Each row below holds a small network's activations on one input, seen along a few directions.
Each table varies a few parts of the input and shows all the possible inputs, shuffled.
A made-up example of a description, with smaller parts first: one of 8 places around a ring, together with either a single point or (one of 2 separate values, together with one of 4 places along a line) or one of 9 places around a ring.
Shared parts are said once, and a part with two or three values counts as separate values.

Other details of the inputs shift rows strongly along two fixed directions, in all tables alike. That doesn't count.

Rows:
r1: [-37 -29  65   5  -5 -81 -69   3  -4   0  17  59 -75  -6]
r2: [  9  47   0  23 -19  17 -30  22  -7 -10   9  -3   8  66]
r3: [ 23  10 -30  -6  -7  32  71  -8  -6 -11 -53 -45  39 -18]
r4: [ -7   4  14 -12 -11 -23  -4  -3  -9 -12 -45  30 -41  -3]
r5: [ 23  39  -5  36 -20  19 -30  11  -7 -17   1 -15   1  72]
r6: [ 14   0 -40  -2   3  28  53  -8   2  -4 -47 -39  42 -14]
r7: [-40 -84   4 -32  59 -46  13 -22   7  37  16  27 -29 -97]
r8: [-25   2  16 -23  -3 -31 -28   5   3  -2 -20  53 -45  -7]
r9: [ 41  61 -40   6 -18  59  -9   4  -1 -18 -25  -3   4  66]
r10: [-32 -17  39  16  -1 -58 -42   9  -2  -1   7  24 -36   5]
r11: [ 53  89 -33 -11 -32  88  -6   4   0 -21   1   6  10  76]
r12: [ 26  32   7 -17 -25  11  -5  -7 -10 -19 -26  21 -41  19]
r13: [  2  15   5  11  23   8 -90   5   1  22  86  44 -46  48]
r14: [-34 -28 -11 -19  11 -14  71   4   1   9 -49 -20  43 -65]
r15: [ -5  64   9 -20 -29  11 -42  18  -9 -11 -19  59 -44  51]
r16: [ -26  -39   56    5   28  -74 -100   -7  -11   22   64   72 -108   -5]
r17: [-29  -6  64  -8 -26 -56 -22  13 -17  -4   7  31 -48  -8]
r18: [ 41 -13 -42  -3  40  31 -35 -34   7  13  31  11 -36  11]
r19: [-20 -40  -5 -28  13 -11  64  -8  10   8 -26 -14  33 -76]
r20: [ 28  70  -6  20 -34  46 -15  22 -13 -15  10 -16  17  77]
r21: [ 44  36 -48  -3 -16  66  59  -4  -6 -14 -43 -49  48  17]
r22: [-10  28  -2  18 -13  13  -4  25  -2  -2   9 -16  31  36]
r23: [-36  -3  45 -36  -8 -58 -56   3   0   0  -9  90 -86 -18]
r24: [ 32  48 -23  37 -10  41 -49  13   6 -12  29 -10  13  88]
r25: [ 12  32  16 -29 -26   5  -7   1 -10 -12 -21  38 -40   7]
r26: [ 11  67  33  15 -46   3 -57  21 -23 -19   7  27 -49  81]
r27: [ 29 -42 -48  41  57  31   6 -25  10  24  57 -64  42  -5]
r28: [-45 -37  21  -9   3 -19  74  14  -2  18   5 -40  69 -72]
r29: [ 33  71 -37  39 -14  71 -47  21  14 -12  43 -16  36 109]
r30: [ 34 -26 -43   7  19  24  37 -28  18  -9 -25 -38  32 -22]
r31: [ 27  -7 -23  31   3  29  33  -5   8  -5  15 -66  61   7]
r32: [-11  48  11 -32 -28  15   8  16 -14  -5 -29  34 -16   9]
r33: [ -8 -45 -29 -16  54   8   8 -23  12  31  28   7  -1 -51]
r34: [ 37  -7 -43  -5   6  42  50 -19  10  -6 -23 -41  41 -18]
r35: [ 26 -19  -8  -6  33  -6 -61 -31   2   8  27  45 -82   9]
r36: [ -75  -95   54    4   22 -107   20    0    2   17  -13    3   -4  -91]
r37: [-18  13  44 -32 -30 -42 -10   3 -23 -11 -49  55 -73 -16]
r38: [ 36  10 -32  10   2  24  -7 -18  10 -18 -27  -6  -5  30]
r39: [-46 -56  17   6  20 -41  22   7  11  19  17 -17  38 -56]
r40: [  2 -24 -24  31  15   7  27   1  11   4   7 -57  64  -4]
r41: [ 22   4   1 -17 -15   7  26 -14  -6 -14 -34   0 -14 -15]
r42: [  5  32 -33  28  -4  52  31  21   4   1  11 -54  82  37]
r43: [-25 -59  18 -28  13 -49  50 -16   2   3 -39   1  -9 -87]
r44: [ 29  -4 -25  29  38  28 -55  -9   4  21  77  -7  -8  35]
r45: [ 32  48   3  14 -32  34 -22  10  -9 -14  21 -11   2  61]
r46: [ 53  -2 -49   8  38  43 -39 -34   8   6  32   3 -36  31]
r47: [ 29  52 -22 -14 -16  54 -13  -1   9 -13   3  19  -2  46]
r48: [-34 -40  26   5  -4 -41  63   8 -13   6 -25 -41  37 -59]
r49: [ 17  30 -35 -12 -12  53  66   3  -4  -6 -38 -37  52  -4]
r50: [-61  14  65 -21 -29 -51 -11  34 -20   7   3  42 -25 -12]
r51: [ 29  58  17 -26 -41  15 -47   0 -13 -21 -15  56 -75  52]
r52: [ 22  40  -1  -8 -18   3 -63  -2   0 -17 -15  51 -63  56]
r53: [ 16   8 -27 -20  -6  41  67  -4   3  -4 -24 -33  48 -25]
r54: [ -87  -69   77  -31   -3  -98   41   18  -11   23   -2   16   -2 -110]
r55: [ 21 -17 -34  33  14  28  18  -5  15   3  20 -58  63   7]
r56: [  6 -28   3  18   6  -6  26  -8   5  -1  11 -40  37 -19]
r57: [ 20 -20 -29  39  17  19  21 -10  15  -1  17 -63  60   4]
r58: [-26   5  33 -20 -15 -48 -21   2 -13  -9 -46  52 -64 -10]
r59: [-30 -64   2  13  27 -30  43   0  13  17  10 -42  59 -64]
r60: [ 64  70  -6  -2 -34  42 -75 -11  -1 -33  -1  50 -76  96]
r61: [-39 -16  72 -14 -19 -76 -53  11 -12   4  18  57 -67 -14]
r62: [  7 -16   8  14  30 -16 -78  -8  -1  20  71  28 -55  23]
r63: [-62 -54  17 -33  20 -53  42   3   8  16 -34  21   9 -88]
r64: [ 35  23 -28  23 -11  59  42   8   1  -6  18 -66  75  26]
r65: [-11 -33  -2  12  41  -7 -36  -3   5  31  72   2  -7  -9]
r66: [ 54   5 -68  12  13  64  28 -23  21 -10 -14 -48  48  18]
r67: [ 21  45 -10  36 -19  25 -25  13  -5 -16   5 -21  11  74]
r68: [-40 -68  26 -24  20 -70  20 -18   6   7 -36  27 -31 -87]
r69: [-23  30  31  -3 -28 -10  -5  28 -16  -1   4   9  -1  17]
r70: [-25 -18   6 -31  -5 -15  73   3 -11   4 -54 -11  21 -67]
r71: [ 29 -10 -51  14  16  32  39 -20  15  -9 -32 -46  42  -3]
r72: [ -6  -7  19   6  -5 -12  -1   7   1   1  23  -8  14  -5]
r73: [-62 -15  61  -5  -7 -76 -57  24  -5   9  18  60 -52  -6]
r74: [ 10 -66 -42  -8  63  12  32 -33  11  29  17 -21  14 -63]
r75: [ 13  26 -24  -9   0  33 -13  -5  14  -5   1  17   5  22]
r76: [ -6  45  43   0 -31 -12 -81  20  -6  -8  42  58 -57  62]
r77: [ -8 -15 -21  21  17  21  28   6  18  10  28 -44  76 -11]
r78: [-16   5  37 -27 -10 -45 -61  -1  -2  -5 -11  83 -86   0]
r79: [ 21  15  14  17 -21   9  -1   1  -7 -13  11 -20   6  24]
r80: [-31 -37   2   3  13  -4  56   9   9  17  18 -43  73 -51]
r81: [-45 -46  15   9   6 -43  48  12  -5  13 -19 -38  44 -54]
r82: [ 32   2 -57   8  14  47  37 -12  16  -6 -25 -41  53   3]
r83: [ -9  12  15   5 -22  -5  23  16 -15  -1  -8 -26  23   1]
r84: [-13 -35   5 -27   8 -19  42 -11   4   3 -27   4   5 -65]
Each input here is: one of 2 separate values, together with one of 6 places along a line, together with either a single point or one of 6 places around a ring.
Question: Changing only the place on the line of 6 turns r4 into r14. The same change can be made to r56. Which row results?
Answer: r76
Question: Changing only the place on the line of 6 turns r42 into r22. The same change can be made to r47. Which row results?
Answer: r19
Question: List by row number the other rows that have the place on the line of 6 and the choice among 2 separate values in common with r51.
Answer: r6, r18, r21, r34, r52, r66
Question: Which other rows does r51 become when the choice among 2 separate values takes its other values? List them by row number.
Answer: r45
Question: Which other rows does r59 become when the choice among 2 separate values takes its other values? List them by row number.
Answer: r78
Question: Which other rows does r11 become when the place on the line of 6 takes its other values? List them by row number.
Answer: r12, r25, r41, r51, r53
Question: Which other rows does r69 become when the place on the line of 6 takes its other values? List them by row number.
Answer: r20, r26, r48, r50, r83
